A small network was shown many inputs. Here are its activations along a few directions, one row for each input.
In each table, some parts of the input vary, and every possible input appears once, in random order.
Descriptions start from the smaller parts, as in this example, which fits no table here: values(2) and (point or ring(9) or (line(4) and ring(5))).
Shared parts are said once, and a part with two or three values counts as separate values.

Other details of the inputs vary at random and push rows far along two fixed directions, the same in every table; ignore that.

A family of inputs:
x1: [-15.4   2.7 -29.5   5.2 -28.3   2.9   3.7 -13.5  23.2  20.7  16.2  14.5]
x2: [  0.1  21.7  -9.1  12.8 -14.3  18.8  19.2 -19.9  20.7   6.0 -34.8   4.4]
x3: [-13.2  20.0  15.2 -27.5  42.7 -18.1 -53.3  38.0 -43.3  35.4  -5.1  21.3]
x4: [-14.6  15.0 -24.7   5.8 -13.9 -20.1 -11.7  -8.6   4.6  23.8   1.3   4.5]
x5: [ 25.5 -25.5  72.9  -2.9 -12.9 -35.5  38.4   7.7 -25.0 -67.4  35.8 -35.8]
x6: [ 13.4   1.1 -35.2  -6.1   3.4   8.4  -9.4 -29.4  32.5   6.4  -5.0  -2.4]
x7: [  8.2 -10.1  53.5  -2.8 -13.3  -6.8  24.6  27.8 -29.3 -49.6   5.2 -31.9]
x8: [ 13.7 -26.2  16.6  14.4 -21.0   2.8  46.7  -5.5   0.4 -41.0  17.4 -20.7]
x9: [-22.9   1.8 -40.5  14.9 -22.1   2.0   6.3 -10.8  16.0  10.5  10.0   2.9]
x10: [ -4.3  23.2  -2.2 -20.6  53.9 -19.5 -54.6  46.7 -26.7  27.0  -2.5  -8.6]
x11: [-16.3  -2.7 -28.4  -2.6  11.6  12.0 -11.6  -7.6  -6.5   6.9 -10.3  14.0]
x12: [ -2.2 -10.1 -37.6   1.8 -16.0  19.3   9.9 -51.9  22.1  -6.4 -10.7  17.4]
x13: [  2.3 -19.4 -20.2  14.1 -15.7  34.3  17.8 -32.5  36.3   9.3  -8.0  17.9]
x14: [ -2.0  29.4  20.0   1.3  47.2 -18.9 -50.5  31.9 -35.9  35.8 -18.7   7.6]
x15: [  4.2  31.5  26.5  -1.9  37.1 -20.4 -28.9  51.3 -33.1  42.4  -6.5  12.7]
x16: [ -3.3 -18.9 -32.4  23.7 -11.1  34.9  19.5 -29.7  27.4   0.0 -13.5   6.2]
x17: [ 18.4 -27.6  84.9 -15.2 -28.3 -15.3  38.8  25.5 -19.3 -74.3  24.5 -28.4]
x18: [  8.3  -6.0 -29.8 -14.5   1.0  19.2  -5.0 -19.5  35.9  14.4   4.6   4.6]
Description of these inputs: values(3) and (point or line(5)).
Changing only the values(3) part turns x3 into x11. The same change can be made to x1. Which row results? -> x9
Which other rows agree with x5 in the values(3) part? List them by row number. -> x2, x4, x6, x12, x14

A family of inputs:
x19: [-14.5 -22.4 -59.3  12.2 -30.9  25.8  14.0 -47.2  38.4  16.6  10.5  19.6]
x20: [  4.4  49.1  -4.1 -14.1  67.6  -6.9 -65.0  45.6 -23.0  68.6 -26.9  19.6]
x21: [  3.1 -16.4  30.0   4.3  -5.4  -0.6  20.9  10.2 -12.0 -37.9   3.8 -25.0]
x22: [  4.0 -53.6  25.0 -15.6 -49.7 -10.1  39.1 -25.7  19.0 -65.4  58.8 -20.7]
x23: [  4.1   8.2  78.3 -39.7  51.7 -79.3 -56.8  84.5 -67.8  -4.7  48.1 -27.2]
x24: [ -5.7 -10.1 -63.9  16.0  -9.9  53.3  18.0 -49.8  42.0  27.2 -27.9  34.8]
x25: [ 18.4 -37.3  93.5 -16.7 -18.8 -25.5  28.6  22.2 -29.6 -81.5  32.5 -35.7]
x26: [  9.4  52.7  38.1  -0.7  38.9 -31.5 -39.2  66.7 -45.6  45.9 -17.6  -4.3]
x27: [  6.2  52.9  26.5  -5.1  64.3 -21.0 -65.4  66.8 -43.7  59.3 -28.6   1.7]
x28: [  9.8 -42.6  28.9 -15.8 -38.1 -11.8  34.3 -36.6   9.5 -74.2  37.5 -25.6]
x29: [  3.7  34.6  22.6 -22.1  58.2 -48.0 -62.5  45.6 -42.3  27.1   0.4  -6.7]
x30: [-19.8  33.7 -89.4  11.7  10.8  24.0 -29.5 -27.9  27.6  58.9 -39.7  24.8]
x31: [ -3.3 -24.4 -31.7   6.4 -23.5  12.7  19.1 -52.1  20.2 -18.6   3.7   2.2]
x32: [ 12.5 -39.3  71.0   8.6 -39.9 -18.4  61.9   1.6 -19.9 -84.3  35.8 -28.2]
x33: [  2.9 -28.4   8.5  19.0 -21.6  20.2  36.1 -23.1  12.1 -35.1  -2.0  -0.5]
x34: [-22.6  20.2 -78.6   9.6   0.5  16.9 -27.1 -10.1  28.5  52.7 -10.2  24.7]
x35: [ -4.3  -0.9 -29.5  -0.6   9.8  23.1  -1.7  -4.8   9.9  11.7 -18.6   7.2]
x36: [ -4.5   5.3 -74.0  11.2 -15.9  61.5  13.9 -56.4  61.6  41.0 -37.1  39.2]
x37: [  6.5  -9.7  20.5  10.0 -44.7   6.8  47.3 -16.2  15.7 -28.1  -2.1  -1.0]
x38: [-10.1  28.6 -12.6  21.3  -3.4   8.9  13.7   6.9  -0.6  20.8 -20.5   1.2]
Changing only one part turns x30 into x34. The same change can be made to x29. Which row results? -> x23
What do these inputs look like to the network? -> values(4) and line(5)
Change only the values(4) part in x38. List by row number the other rows that result. -> x26, x32, x37
Change only the values(4) part in x33. List by row number the other rows that result. -> x21, x25, x27
